Small tables with named rows and columns. After each table, cells are looked up by row and column.

Lep.csv
,Zesiz,Bez,Novikul,Guzosol
Buv,0.888,0.181,0.503,0.324
Mezimun,0.767,0.281,0.432,0.413
Mopon,0.048,0.686,0.169,0.667
Pof,0.724,0.263,0.447,0.367
Ladol,0.144,0.402,0.395,0.295

Ladol, Zesiz -> 0.144
Buv, Zesiz -> 0.888
Pof, Zesiz -> 0.724
Ladol, Novikul -> 0.395
Mopon, Guzosol -> 0.667
Ladol, Bez -> 0.402
Buv, Novikul -> 0.503
Mezimun, Bez -> 0.281
Mopon, Bez -> 0.686
Pof, Guzosol -> 0.367
Ladol, Guzosol -> 0.295
Buv, Guzosol -> 0.324
Pof, Bez -> 0.263
Mezimun, Guzosol -> 0.413
Pof, Novikul -> 0.447
Mopon, Zesiz -> 0.048
Mopon, Novikul -> 0.169

Table Bak
         Gafes    Mak  Gapamam  Zekoge   Seti    Kod    Feg  Zuzaga  Nifevof   Tida
Sizal    47306  45942    47370   45606  46019  47263  48902   46679    46553  47120
Gulif    70693  75064    30713   40195  77928  40720  46074   47971    72131  67491
Felilab  48489  47594    45262   46501  47203  45367  47146   46041    47537  46722
Nafa     46042  46143    48297   46859  46324  47851  47482   47915    45690  46110
Fuforo   25974  68019    46503   47825  69488  76009  53599   76207    71564  21182

Sizal, Tida => 47120
Fuforo, Gapamam => 46503
Felilab, Seti => 47203
Gulif, Nifevof => 72131
Nafa, Nifevof => 45690
Nafa, Tida => 46110
Fuforo, Seti => 69488
Sizal, Kod => 47263
Gulif, Gapamam => 30713

Zok.tsv
	Mog	Lema
Kel	8208	8373
Sumamat	955	7413
Zilizu	9918	1247
Buzepu	7044	5312
Kibed	3347	6465
Tivog	795	9935

Mog of Buzepu is 7044
Mog of Tivog is 795
Lema of Kel is 8373
Lema of Tivog is 9935
Mog of Zilizu is 9918
Lema of Zilizu is 1247
Mog of Kel is 8208
Lema of Sumamat is 7413
Mog of Sumamat is 955
Lema of Kibed is 6465
Lema of Buzepu is 5312
Mog of Kibed is 3347
Which row has the largest Lema? Tivog

Todar:
cols = Pugenek, Gasa, Gamor
Bilidu: [65.66, 45.99, 60.67]
Fonula: [74.68, 53.97, 73.56]
Tisana: [15.53, 34.09, 32.48]
Vos: [82.31, 68.99, 94.43]
Fivaluv: [36.54, 43.06, 43.57]

What is the Gamor of Tisana in Todar?
32.48
What is the Gasa of Bilidu in Todar?
45.99
What is the Pugenek of Bilidu in Todar?
65.66
What is the Gasa of Vos in Todar?
68.99
What is the Gamor of Bilidu in Todar?
60.67
What is the Pugenek of Vos in Todar?
82.31
What is the Gamor of Vos in Todar?
94.43
What is the Gamor of Fonula in Todar?
73.56
What is the Pugenek of Tisana in Todar?
15.53
What is the Gasa of Fivaluv in Todar?
43.06
What is the Gasa of Fonula in Todar?
53.97
What is the Gasa of Tisana in Todar?
34.09
What is the Pugenek of Fivaluv in Todar?
36.54
What is the Gamor of Fivaluv in Todar?
43.57
What is the Pugenek of Fonula in Todar?
74.68
Row with the largest Pugenek: Vos

Ded
cols = Lir, Reve, Zotodat, Pepefe, Noviki, Gek, Poko, Dipizu, Semonat, Nomi
Nuzir: [-1036, -1955, -2125, -585, -1872, -1945, -1682, -1485, -2677, -1391]
Nif: [-1334, -1829, -2438, -1214, -1895, -1054, -2228, -1303, -3027, -861]
Vuf: [-5833, 1940, -1374, 5087, -5950, 6555, -7151, -3690, -233, 3093]
Zuvokot: [-5600, 821, -1546, 4373, -6363, 6610, -7941, -4191, 3, 3803]

Vuf, Lir => -5833
Nif, Semonat => -3027
Nuzir, Reve => -1955
Nif, Reve => -1829
Nuzir, Zotodat => -2125
Nif, Nomi => -861

Katevub =
fields: Dez, Mesek, Nuna, Roz, Vid, Selara, Keginur, Zer
Sudeko: [-35016, -13723, -28556, -41102, -32502, 58090, -43559, 3871]
Pip: [83550, 58230, 79694, 93654, 67613, -46717, 77583, 33879]
Fadeb: [82519, 47851, 69338, 90475, 58027, -38040, 67356, 37494]
Ginot: [-47044, -26481, -39917, -52083, -51277, 68731, -52868, 5739]
Nifek: [-41294, -26720, -38477, -47678, -39536, 71382, -44934, 9768]
Zek: [-17689, 8033, -4577, -21694, 11046, 48979, 1645, 12118]
Kigaza: [-47902, -24117, -42804, -59445, -31434, 79205, -47756, 10514]
Fisulin: [-36622, -10219, -27754, -44419, -18368, 64262, -31648, 6342]
Valu: [4388, 1131, 2034, 4948, -16279, 25031, -10280, 12797]
Kibenob: [-31827, -7175, -16253, -38647, -23548, 50636, -30280, -2253]

Sudeko, Selara => 58090
Fadeb, Vid => 58027
Sudeko, Nuna => -28556
Kigaza, Zer => 10514
Sudeko, Roz => -41102
Fisulin, Roz => -44419
Valu, Mesek => 1131
Fadeb, Dez => 82519
Kigaza, Keginur => -47756
Kibenob, Dez => -31827
Nifek, Mesek => -26720
Sudeko, Mesek => -13723
Kigaza, Roz => -59445
Nifek, Vid => -39536
Ginot, Zer => 5739
Kigaza, Dez => -47902
Kibenob, Selara => 50636
Kibenob, Zer => -2253
Kibenob, Vid => -23548

Fumi
columns: Sokikip, Timu, Fovu, Mab, Zugaleg, Mabur, Tife, Ganute
Rimoguk: [5146, 5047, 7180, 7127, 6113, 2509, 5124, 3619]
Koni: [4773, 4668, 7257, 5254, 5968, 1984, 4922, 2557]
Zale: [4005, 5950, 8212, 6574, 4145, 2592, 6034, 2647]
Maleruv: [2746, 7557, 8284, 6117, 4860, 2918, 5181, 4143]
Naf: [5957, 3599, 6673, 5116, 7020, 2794, 5233, 3646]
Mupof: [4851, 6084, 7221, 6719, 5807, 2594, 5624, 3507]
Kuloru: [5116, 5182, 7321, 6633, 5716, 2177, 5546, 2900]

Naf, Timu: 3599
Kuloru, Mabur: 2177
Zale, Timu: 5950
Koni, Zugaleg: 5968
Mupof, Sokikip: 4851
Maleruv, Zugaleg: 4860

Table Debene
cols = Zamot, Mobo, Viv, Deza
Fetu: [0.7, 0.1, 0.5, 0.7]
Dezigud: [0.7, 0.3, 0.6, 0.5]
Zan: [0.7, 0.3, 0.7, 0.5]
Tavitup: [0.7, 0.3, 0.6, 0.5]
Gogube: [0.8, 0.3, 0.7, 0.5]

Fetu, Viv -> 0.5
Gogube, Viv -> 0.7
Tavitup, Viv -> 0.6
Zan, Mobo -> 0.3
Fetu, Deza -> 0.7
Gogube, Mobo -> 0.3
Zan, Zamot -> 0.7
Fetu, Zamot -> 0.7
Tavitup, Mobo -> 0.3
Zan, Viv -> 0.7

Kugake =
|  | Bamif | Fabere | Sog | Sek | Puv | Nabega | Neve |
|---|---|---|---|---|---|---|---|
| Nobama | 0.29 | 0.54 | 0.78 | 0.38 | 0.78 | 0.39 | 0.36 |
| Non | 0.76 | 0.43 | 0.37 | 0.87 | 0.45 | 0.78 | 0.36 |
| Zeru | 0.67 | 0.73 | 0.90 | 0.57 | 0.30 | 0.57 | 0.36 |
| Gez | 0.43 | 0.65 | 0.96 | 0.56 | 0.49 | 0.51 | 0.36 |
| Mugu | 0.29 | 0.57 | 0.41 | 0.49 | 0.74 | 0.27 | 0.36 |
| Bab | 0.56 | 0.86 | 0.19 | 0.55 | 0.50 | 0.55 | 0.36 |
| Bovesu | 0.81 | 0.36 | 0.64 | 0.42 | 0.64 | 0.93 | 0.36 |
| Rel | 0.49 | 0.38 | 0.39 | 0.96 | 0.50 | 0.54 | 0.36 |
| Teb | 0.66 | 0.43 | 0.97 | 0.70 | 0.33 | 0.52 | 0.36 |
| Kag | 0.39 | 0.64 | 0.21 | 0.38 | 0.76 | 0.56 | 0.36 |
| Magel | 0.79 | 0.75 | 0.33 | 0.52 | 0.34 | 0.68 | 0.36 |
| Gimupi | 0.19 | 0.69 | 0.54 | 0.76 | 0.65 | 0.52 | 0.36 |
| Gured | 0.78 | 0.82 | 0.47 | 0.31 | 0.46 | 0.82 | 0.36 |
| Zapora | 0.25 | 0.81 | 0.58 | 0.67 | 0.58 | 0.80 | 0.36 |

What is the Nabega of Teb in Kugake? 0.52
What is the Sek of Bab in Kugake? 0.55
What is the Nabega of Zapora in Kugake? 0.80
What is the Bamif of Zeru in Kugake? 0.67
What is the Puv of Zapora in Kugake? 0.58
What is the Nabega of Bab in Kugake? 0.55
What is the Nabega of Rel in Kugake? 0.54
What is the Fabere of Non in Kugake? 0.43
What is the Fabere of Magel in Kugake? 0.75
What is the Sek of Zeru in Kugake? 0.57
What is the Fabere of Bab in Kugake? 0.86
What is the Sek of Nobama in Kugake? 0.38
What is the Nabega of Zeru in Kugake? 0.57
What is the Bamif of Gez in Kugake? 0.43
What is the Sek of Teb in Kugake? 0.70
What is the Sog of Gimupi in Kugake? 0.54
What is the Fabere of Rel in Kugake? 0.38
What is the Sog of Gured in Kugake? 0.47
Which row has the largest Fabere? Bab

